A small network was shown many inputs. Here are its activations along a few directions, one row for each input.
Each table varies a few parts of the input and shows all the possible inputs, shuffled.
Descriptions start from the smaller parts, as in this example, which fits no table here: values(3) and (point or ring(9) or (line(6) and ring(8))).
Shared parts are said once, and a part with two or three values counts as separate values.

A family of inputs:
R1: [ 35.9 -15.1 -28.6 -30.5   0.4 -11.4   1.2  -2.6 -45.2 -36.6  12.7  67.2
  33.5]
R2: [ 51.1  28.5  53.7  -4.6  29.7  34.3  27.0 -11.9  31.3   2.5  -4.3  17.4
 -12.9]
R3: [-25.9 -40.6 -40.3  20.9  72.2 -45.3 -59.1 -38.6  37.3   4.0 -15.1   9.7
 -21.2]
R4: [ 18.4 -26.6 -19.2 -16.7 -29.6   4.8  33.6  -8.0  -1.9 -69.3 -16.6  66.8
  37.6]
R5: [-55.6 -47.3 -78.0  13.6  27.7 -59.0 -11.1  -8.9  33.1  -3.5 -17.6  15.5
 -19.7]
R6: [-16.3 -10.6 -34.9 -49.9 -14.5 -12.9 -18.3  20.1  28.9  53.6   7.6 -56.1
  -1.1]
R7: [ 43.8 -20.8  18.6 -13.5  20.7  -0.9 -14.2 -39.0 -26.9 -44.6  11.9  70.4
  34.7]
R8: [-40.1 -40.6 -20.1  18.1  80.2 -22.2 -41.1 -43.6  70.3 -19.4 -23.6  22.5
 -32.9]
R9: [ 48.0  34.5 -11.0 -26.7  -8.1   0.3  28.7  19.8 -23.9  32.4  -2.5  12.1
 -10.1]
R10: [ 17.8  36.7  38.4 -21.8  24.9 -24.1  -9.9 -16.1 -28.0 -38.7  24.3  -8.9
  27.6]
R11: [-14.9   9.9   0.9  10.2 -29.0  21.3  40.8  20.7 -19.4  24.4  -4.1 -45.2
  -8.1]
R12: [ 57.2  33.1  38.0  -7.0  22.5  12.6  12.3 -10.7  -2.8  27.2  -0.3   7.5
   0.2]
R13: [ 37.5 -25.1  33.1  -9.6  29.2  17.7   1.0 -42.7   2.9 -62.6   3.8  76.8
  21.3]
R14: [-12.1 -13.9  68.6  82.1   1.9  44.7 -23.3  -0.1  -9.8   4.6 -19.6  17.2
 -15.9]
R15: [-27.8 -21.1   9.9  78.2 -28.8  17.7  13.9  35.8 -34.3  17.7 -13.7   5.1
  10.3]
R16: [ -4.3  22.7  60.7  13.9  18.4  58.5   6.7 -10.1   4.3  11.6  -1.9 -39.6
 -22.7]
R17: [-11.6  -9.7  18.9 -36.6  14.9  -2.8 -33.5 -11.0  52.5  51.5   9.3 -64.9
   6.9]
R18: [-27.9 -30.1 -68.0  14.6  42.0 -52.0 -60.2 -24.3  26.6  11.1  14.2  11.6
 -38.5]
R19: [ -0.4  32.1  13.6   2.9 -24.1  26.9 -11.8  -7.8 -33.5  38.6  23.3 -42.0
 -29.4]
R20: [  8.9  34.8  -8.3 -42.0  -7.7 -37.7   6.9  13.3 -49.9 -32.9  19.1  -5.9
   9.5]
R21: [-27.3 -12.1  37.1 -40.8  23.8  19.9 -21.0 -13.0  85.9  28.7  -0.7 -54.6
  -2.4]
R22: [-29.2 -17.7 -26.1 -36.2 -41.0   6.2  13.3  24.9  69.8  13.4 -19.9 -52.8
  10.0]
R23: [-13.2  -2.7 -13.8 -38.3 -18.2 -12.2 -37.8  -4.8  41.2  53.6  32.8 -57.9
 -12.9]
R24: [-23.9 -18.6   6.2  78.8 -42.9  37.3  15.9  32.3 -11.9  -7.8 -27.0   1.2
  10.1]
R25: [-33.2 -41.7 -84.8   4.8  42.0 -57.7 -39.1  -3.4  13.5   8.5  -7.3  10.1
 -30.0]
R26: [ 11.5  35.6  57.7 -15.9  31.3  -7.2   5.6 -21.2   4.8 -59.7  17.4  -3.0
  16.0]
R27: [ -6.3 -11.1  48.7  77.7  -5.9  30.9 -35.1   0.1 -37.7  24.1 -10.7   9.2
  -8.3]
R28: [  4.4  23.8  41.9  11.5   4.6  38.1  -7.4 -12.2 -25.2  31.4   5.9 -45.8
 -14.1]
R29: [ 32.7  22.8  -3.6 -10.4 -21.8  -0.9  62.5  22.0   2.2  17.8 -11.6  14.2
   3.7]
R30: [ 48.1  45.4   8.5 -15.8  -8.8   2.2   4.4  -0.2 -13.8  38.0  18.4  11.8
 -16.0]
R31: [-33.6 -18.3 -27.4 -36.3 -28.4 -15.2   8.9  23.9  54.1  39.4   0.7 -50.8
   6.3]
R32: [-10.8   1.2  20.9  69.8 -27.1  22.6 -37.8   9.2 -45.1  34.2   7.9   9.5
 -16.5]
R33: [ 16.3 -23.5 -19.2 -16.6 -14.1 -14.0  30.5  -0.8 -20.7 -47.8   3.8  73.6
  42.9]
R34: [ -9.6  20.4  -2.6 -26.5 -29.3 -18.5  44.8  20.8  -4.7 -67.7  -5.5  -1.3
  19.4]
R35: [-55.3 -39.4 -79.7  15.8  18.1 -33.2  -4.3 -10.7  53.0 -27.5 -40.6  10.4
  -3.6]
R36: [-11.4   6.7  -0.4  11.1 -39.2  42.3  44.5  25.3   1.1  -2.1 -17.8 -46.3
 -10.5]
R37: [ 40.0  -6.0 -11.1 -20.9   4.8  -8.0 -20.4 -19.3 -37.7 -30.5  29.6  70.7
  29.6]
R38: [ 11.7  45.9  11.9 -31.2  -3.8 -34.4 -16.1  -2.4 -39.5 -27.4  40.6  -5.8
   7.7]
R39: [ 33.7  16.3  -5.0 -11.5 -32.0  22.2  65.0  25.1  22.4 -10.4 -26.4   9.4
   0.2]
R40: [ -0.5  24.7  -5.9  -4.9 -18.2  26.9   9.1  17.6 -43.2  35.6   2.0 -44.7
 -21.4]
R41: [-12.7  22.9   0.4 -27.5 -16.2 -40.8  41.6  19.8 -26.8 -45.0  10.5   1.1
  24.1]
R42: [-12.9  -5.5   0.4  67.8 -20.8  22.9 -17.0  32.9 -53.5  30.0  -8.7   4.4
  -3.1]
- Changing only one part turns R26 into R41. The same change can be made to R2. Which row results? => R29
- Changing only one part turns R7 into R1. The same change can be made to R12. Which row results? => R9
- Describe the family of inputs behind these rows. => line(6) and (values(2) or line(5))
- List by row number the other rows that have the line(6) part in common with R35. => R4, R22, R24, R34, R36, R39
- Change only the line(5) part in R38. List by row number the other rows that result. => R19, R30, R32, R37

A family of inputs:
R43: [  0.0  -9.5 -18.3 -54.3  31.0 -19.8  -4.7 -22.3  69.1   7.4  10.4 -14.3
  -3.5]
R44: [-20.1 -13.8 -53.4 -30.6  14.9 -36.9   3.1  -8.5  41.7 -25.3  -7.9  -8.9
  -3.0]
R45: [-37.7 -30.9 -23.8  32.3  -0.7   0.6   7.3  13.6  24.8  21.2 -28.9 -15.1
 -17.1]
R46: [ 25.9  46.7  54.3  17.1   3.3  22.2   0.4  -0.6 -39.6  12.4  18.3 -11.3
 -13.8]
R47: [-25.0  -3.9 -17.9 -21.1  -3.6  -4.3 -19.7  -1.0  20.9  50.4   7.8 -58.1
  -9.1]
R48: [ 39.1  -9.4  11.9  31.1  23.9  -2.4 -10.9 -16.8 -44.3 -24.7   6.8  70.0
  15.7]
R49: [ 16.2  26.0   3.8  -1.2 -51.9  17.6  33.3  39.8 -31.5  10.0   7.1  -3.7
  11.5]
R50: [ 19.7  13.7  61.0  43.8 -16.3  47.9   6.8  -8.4 -17.2 -10.5  -7.4  10.4
   7.1]
R51: [-13.9 -37.4 -47.0  21.0  39.1 -23.6 -48.7 -25.4  10.5  -2.7 -12.5  46.0
 -16.6]
R52: [  8.5   5.6  19.0  33.9 -30.3  41.8  44.8  16.9 -28.6  -5.8 -15.7  17.8
   1.3]
R53: [ 11.7   3.1   7.6  -2.8  -8.7 -15.8  12.9  -3.8 -46.7 -45.9  13.9  46.0
  30.6]
R54: [ 20.2  17.9   1.2 -34.3  -8.6  -8.0  35.9   9.2 -18.5 -53.4  -1.7  16.7
  33.0]
R55: [-29.2   2.7   7.3  13.2  30.0  -8.3 -39.0  -8.2  17.3  38.1   3.5 -45.1
 -27.6]
R56: [-26.7 -10.8 -40.9   2.2 -21.2 -23.0  -3.4  24.5  27.2  38.3 -11.8 -35.5
  -8.1]
R57: [ 48.2  30.0  40.8 -58.3   2.1   2.8  27.4  -8.6   6.7 -20.1   8.6  16.8
  20.0]
R58: [-37.0 -32.4  16.6  35.8  17.2  21.4 -35.3  -2.4  35.4  13.9 -13.4 -22.2
 -11.7]
R59: [ 32.1  34.3  24.2 -22.5 -32.6  31.2  16.2  14.4 -42.0  19.7  16.9 -28.5
  -2.1]
R60: [-31.9 -31.6 -46.3  -5.3  12.2 -43.6 -26.2 -12.4  14.6 -23.3   5.9  19.0
  -6.5]
- Describe the family of inputs behind these rows. => values(2) and (line(4) or ring(5))
- Changing only the values(2) part turns R56 into R49. The same change can be made to R60. Which row results? => R53
- Change only the values(2) part in R54. List by row number the other rows that result. => R44

A family of inputs:
R61: [-30.7 -35.2 -16.9  41.3  15.0  14.6  -4.8  -5.2  39.1 -10.1 -37.8  14.8
 -13.2]
R62: [ 33.1  12.1 -50.6 -65.4  -3.1 -45.0  54.5  11.6  13.5 -37.7  -4.6  37.1
  23.8]
R63: [-24.5   6.5   4.0  18.0 -27.0  27.7  19.1  24.5   7.6  15.4 -19.2 -56.7
 -10.4]
R64: [ 46.3   9.7  42.3 -17.8 -16.6  48.8  34.0   2.0 -17.9  -7.7   6.0  29.0
  19.0]
R65: [-31.6 -35.6 -16.1  31.9  24.4 -10.6 -11.7  -7.7  37.5  14.7 -17.8   3.7
 -20.4]
R66: [-26.1 -21.3 -11.3 -50.6  41.6 -52.5 -19.6 -37.7  35.8 -84.8  11.9  17.4
  28.0]
R67: [ 59.8  32.8  48.2  -6.8   5.3  27.3  19.1 -20.2 -38.8  -9.7   5.6  30.9
   6.5]
R68: [-15.1 -38.9 -83.3   1.7   2.9 -46.6 -27.0  -8.9 -27.6 -20.5   5.5  53.1
  -1.7]
R69: [-22.4 -27.2 -24.9  12.7  32.7 -20.4 -36.6 -16.0  41.7  30.9  -6.2   0.2
 -17.1]
R70: [-27.4  12.5   6.1   5.9 -21.6  11.4  13.4  21.5   8.0  36.4  -0.2 -66.0
 -20.4]
R71: [ 32.8  42.4  41.8  23.2  16.2   6.6   1.4  -5.6 -52.1 -27.8  14.3  29.8
 -10.4]
R72: [  9.8   6.4  20.5  38.6   0.6   5.4  -2.0  -0.1 -60.9 -24.5   9.0  29.1
  20.1]
R73: [  5.2   6.1  30.2  20.5 -32.6  10.5   3.2  25.2 -44.5  -5.1   0.4  10.4
  22.1]
R74: [ -3.2 -30.3 -27.9 -11.1  35.1 -17.8 -51.3 -20.0  48.0  35.2   1.3  -7.1
 -14.2]
R75: [ 27.4  17.2  35.2   3.7 -49.4  31.7  31.9  13.8 -15.0 -10.4   6.8  11.9
  24.6]
R76: [-24.3  21.5   2.7 -12.6 -13.4   3.6  -6.1  13.1   9.0  51.5   8.7 -66.3
 -18.5]
R77: [ -9.1  21.4   0.0 -33.0 -10.0   5.1 -17.5   9.7  16.6  54.4  16.4 -71.4
 -17.7]
- Describe the family of inputs behind these rows. => values(3) or ring(6) or (values(2) and line(4))
- Change only the values(2) part in R77. List by row number the other rows that result. => R74
- Change only the line(4) part in R63. List by row number the other rows that result. => R70, R76, R77
